Each row below holds a small network's activations on one input, seen along a few directions.
In each table, some parts of the input vary, and every possible input appears once, in random order.
Descriptions start from the smaller parts, as in this example, which fits no table here: one of 3 separate values, together with either a single point or one of 9 places along a line or (one of 4 places along a line, together with one of 5 places around a ring).
Shared parts are said once, and a part with two or three values counts as separate values.

Other details of the inputs shift rows strongly along two fixed directions, in all tables alike. That doesn't count.

A family of inputs:
R1: [ 18  28  15 -24  31 -12 -45   8 -25 -24 -33  22 -26 -15 -42 -44]
R2: [-60  10 -20  31  -7  50  56 -43  -3  -4  28 -35  93  -8  59 100]
R3: [-16  15  -9  14  -6  17  10 -22 -19  -5   0  -6  50 -10  45  46]
R4: [-39  42 -14  -8  15  23   4 -25 -25 -20  -5   5  38  -4   4  -5]
R5: [ 20  12   8   0  11 -14 -23   1 -10  -5 -23   0  -9 -18  18   7]
R6: [  64   29   35  -54   49  -35  -98   46  -35  -33  -64   58  -75  -25
  -99 -102]
R7: [-56 -16 -26  39 -42  55  71 -54   3   9  61 -27  73  32  48  64]
R8: [-48  26 -42 -19 -28  54  31 -14 -15  -6  19  66  89  17   5 -40]
R9: [ 43 -45  15  29 -24 -21  -1   8  29  25  11 -29 -53  12  27  28]
R10: [-25  45 -11 -31  31  24 -10   5 -15 -25 -25  40  40 -22 -29 -31]
R11: [ -23   81  -26  -67   31   19  -41   17  -42  -33  -49   96   43  -21
  -42 -112]
R12: [ 23 -17   0  -3 -23   9  -8  13  -1   6   6  32   1   9  -7 -17]
R13: [  3  -1  -3 -14  -5  13  -7   5  -2  -4   6  27 -16  17 -37 -49]
R14: [ 22  -9  23  23  25 -27  -8   3  31   9 -17 -60 -55 -20  20  51]
R15: [-69  19 -26  30  -2  45  60 -45   7  -2  25 -43  83  -5  65  90]
R16: [ 21 -72  15  12 -30 -97  19  25   2  34  33 -49 -33  22  13  17]
R17: [-71  30 -43 -18 -11  62  49 -13  10  -2  23  40  76  14  -6 -30]
R18: [  63  -41   51   51   18  -64  -28   -6   30   18  -13 -107 -121  -10
   32   77]
R19: [  78  -54   35   27  -12  -53  -28   26   43   31   -8  -40 -115    5
   11    9]
R20: [  9 -18   2  -7  -5  17   7  15  19   5   8  19  -6   4 -27 -13]
R21: [ 41 -18  20  -6   5 -24 -31  21  17   6  -9   2 -84  12 -44 -52]
R22: [ 27 -59  19  48 -31   2  19 -18  17  19  38 -53 -28  23  22  70]
R23: [  12  -17   13  -18   12 -105  -16   28  -30    7   -7  -31  -19  -11
   -1  -12]
R24: [-63  74 -41 -29  10  35  10 -20 -26 -19 -17  46  80  -9  19 -42]
R25: [ 23   2   3 -42   8  16 -29  42   0 -11 -17  71 -11  -3 -79 -77]
R26: [  4 -46   5  38 -21  11  37  -6  41  24  31 -47 -15  13  28  66]
Each input here is: one of 2 separate values, together with either a single point or (one of 3 separate values, together with one of 4 places along a line).
- Changing only the choice among 2 separate values turns R1 into R7. The same change can be made to R18. Which row results? => R21
- Change only the choice among 3 separate values in R12. List by row number the other rows that result. => R22, R25

A family of inputs:
R27: [-26  46 -23 -26  19  18  -1  -7  -6 -23 -21  54  53 -16  -8 -47]
R28: [ 53   4  18 -18  36 -24 -43  14  -3 -19 -33  18 -50 -18 -32 -44]
R29: [  7 -16  14  19  11 -34   3 -12 -15  -4   6 -59  -5 -10  23  56]
R30: [-31  21 -14 -13   8  45  22 -22 -23 -22  11  29  81  -8  -5   6]
R31: [-34  38 -23 -42  11  11  12  -6 -24 -17   0  54  41   2 -36 -87]
R32: [ 54 -34  21   3  16 -35 -17  12  19   2  -2 -12 -67   3 -23 -22]
R33: [ 19   3  21  -7  21 -29 -36   9 -25 -17 -17 -11 -36  -6 -20  -3]
R34: [ 32  -9  25 -11  24 -49 -39  36  -3   3 -33 -28 -60 -17  -9  10]
R35: [-32  19 -22 -28  -1   8  -3  20 -17   3   6  18  16   7 -25 -38]
R36: [-80  38 -38 -15 -22  40  30 -21 -29  -4  25  25  85  25  -9 -23]
R37: [-37 -21 -13  36 -43  53  51 -37  17  16  47 -25  54  24  28  69]
R38: [-49   9 -15  42 -16  32  51 -64  -5  -2  31 -42  54   9  75  80]
R39: [-14   0 -16 -15 -13  40   7  14   6   2  13  29  19   3 -26 -17]
R40: [ 43  -4  26   0  23 -41 -28  -1  -2  -6 -21 -21 -53 -20  -2  -5]
R41: [ 57 -68  37  27  -1 -31  -1   9  24  13  16 -45 -59   1 -12  42]
R42: [-36  60 -17 -56  29 -12 -24  20 -37 -33 -32  60  54 -23 -45 -76]
R43: [-20   6 -10 -29   8 -18  -3  28 -10   4  -7  12  -1   5 -27 -33]
R44: [-79  39 -48 -10 -22  57  47 -25  -6   5  29  23  79  13  27 -19]
R45: [  0  12   0 -18  12  24  -8  17  -3  -6 -18  28  17 -13 -16   0]
R46: [ -1   0  12  20  -4 -11 -14 -11 -10   7  -1 -42 -10   1  16  47]
R47: [-27  36 -26 -39   8  39  -1   0 -18 -29  -3  79  31  15 -48 -97]
R48: [ 24 -11  20  11   7  13 -10  -4  -5 -11  -3   1 -13  -5 -12  28]
R49: [ 11   5 -20 -20 -38  -4 -17   9 -53  -1  -7  70  65   2  28 -38]
R50: [ 31 -57  26  36 -15  -3  11  -6  21  10  27 -36 -40  14   0  57]
R51: [ 67 -28  31  -7  19 -58 -37  38  35   5 -28   5 -90 -10 -39 -49]
R52: [ -1  18 -13   6   2  31  -3  -5   6   0  -6   1   2  -6  22  11]
R53: [ 13 -10   7  48 -14  16   5 -28  20   8   4 -45 -15   7  45  64]
R54: [ 11  12  -3  -5  16   6 -10  10  10  -4 -24   9 -14  -8  10  -3]
R55: [ 26  14  15 -19  25 -27 -34  23   5   1 -41   7 -49 -18  -6 -26]
R56: [ 13 -34  -2  36 -21   9  19  -3  38  22  26 -48 -36  12  39  49]
R57: [ 63 -46  33  -7   9 -33 -33  50  28  15 -18  -2 -87  -5 -44  -9]
R58: [-45  13 -16  14  -8  38  46 -29   1  -7  19   2  94 -11  32  55]
R59: [ 27  -6  18 -30  19 -41 -41  33 -21 -11 -16  21 -58   7 -67 -64]
R60: [-58  62 -39 -23   9  67  14 -30 -32 -37  -1  69  86   4  -6 -48]
R61: [ 22  -1  19  16  11 -43  -7  -4  18   4 -19 -30 -30 -24  25  22]
R62: [ 38  -6  23  -4  18 -36 -49  34  -6   7 -23 -31 -66 -17 -10   8]
R63: [-44  16 -24 -11  -8  15  35  -7   6  10   9   9  33  11  18 -13]
R64: [-13 -22  -1  51 -25  43  40 -23  18  17  31 -59  30  -2  64 115]
R65: [ 16 -38   5  27 -10  -9  22   4  40  21  13 -43 -37  12  35  43]
R66: [  1 -35  11  24  -6 -55  18   7  15  16  15 -55 -18   1  16  43]
R67: [ 32  -6  16 -39  28 -54 -39  37 -21 -10 -18  15 -48  -4 -71 -71]
R68: [-23 -24  -1  52 -38  12  45 -44  27  30  39 -67   7  26  62  74]
R69: [ 10  24  -6 -32   3  17 -31  18   2 -11 -20  60 -19  12 -57 -95]
R70: [ 22 -14  20  29 -12  20  -7  -8   9   6  -1 -23 -10  -2   5  52]
R71: [-44  13 -23  37 -19  36  42 -41   6  15  24 -47  43  -2  81  77]
R72: [-15   0  -3   4  -7   5  17 -20  -1   0  15   1  -3  16   3 -14]
R73: [-36 -14 -14  11 -16  22  48 -15  17   7  32   5  65   2   9  31]
R74: [-32  57 -15 -20   3  32 -13 -19 -19 -11 -17  42  36  -2  -9 -45]
R75: [ 35  -9 -13 -41 -40 -26 -28  36 -38   5  -1  88  20  19 -18 -86]
R76: [ 55 -52  41  35   0 -76  -5  14  44  27  -4 -63 -92  -7  17  30]
- Changing only one part turns R49 into R75. The same change can be made to R58. Which row results? => R73
- Describe the family of inputs behind these rows. => one of 2 separate values, together with either a single point or (one of 4 places along a line, together with one of 6 places around a ring)
- Change only the choice among 2 separate values in R51. List by row number the other rows that result. => R27
- Change only the place on the line of 4 in R65. List by row number the other rows that result. => R43, R57, R63
- Change only the place on the line of 4 in R59. List by row number the other rows that result. => R47, R50, R72
- Change only the place on the ring of 6 in R53. List by row number the other rows that result. => R27, R28, R52, R54, R60
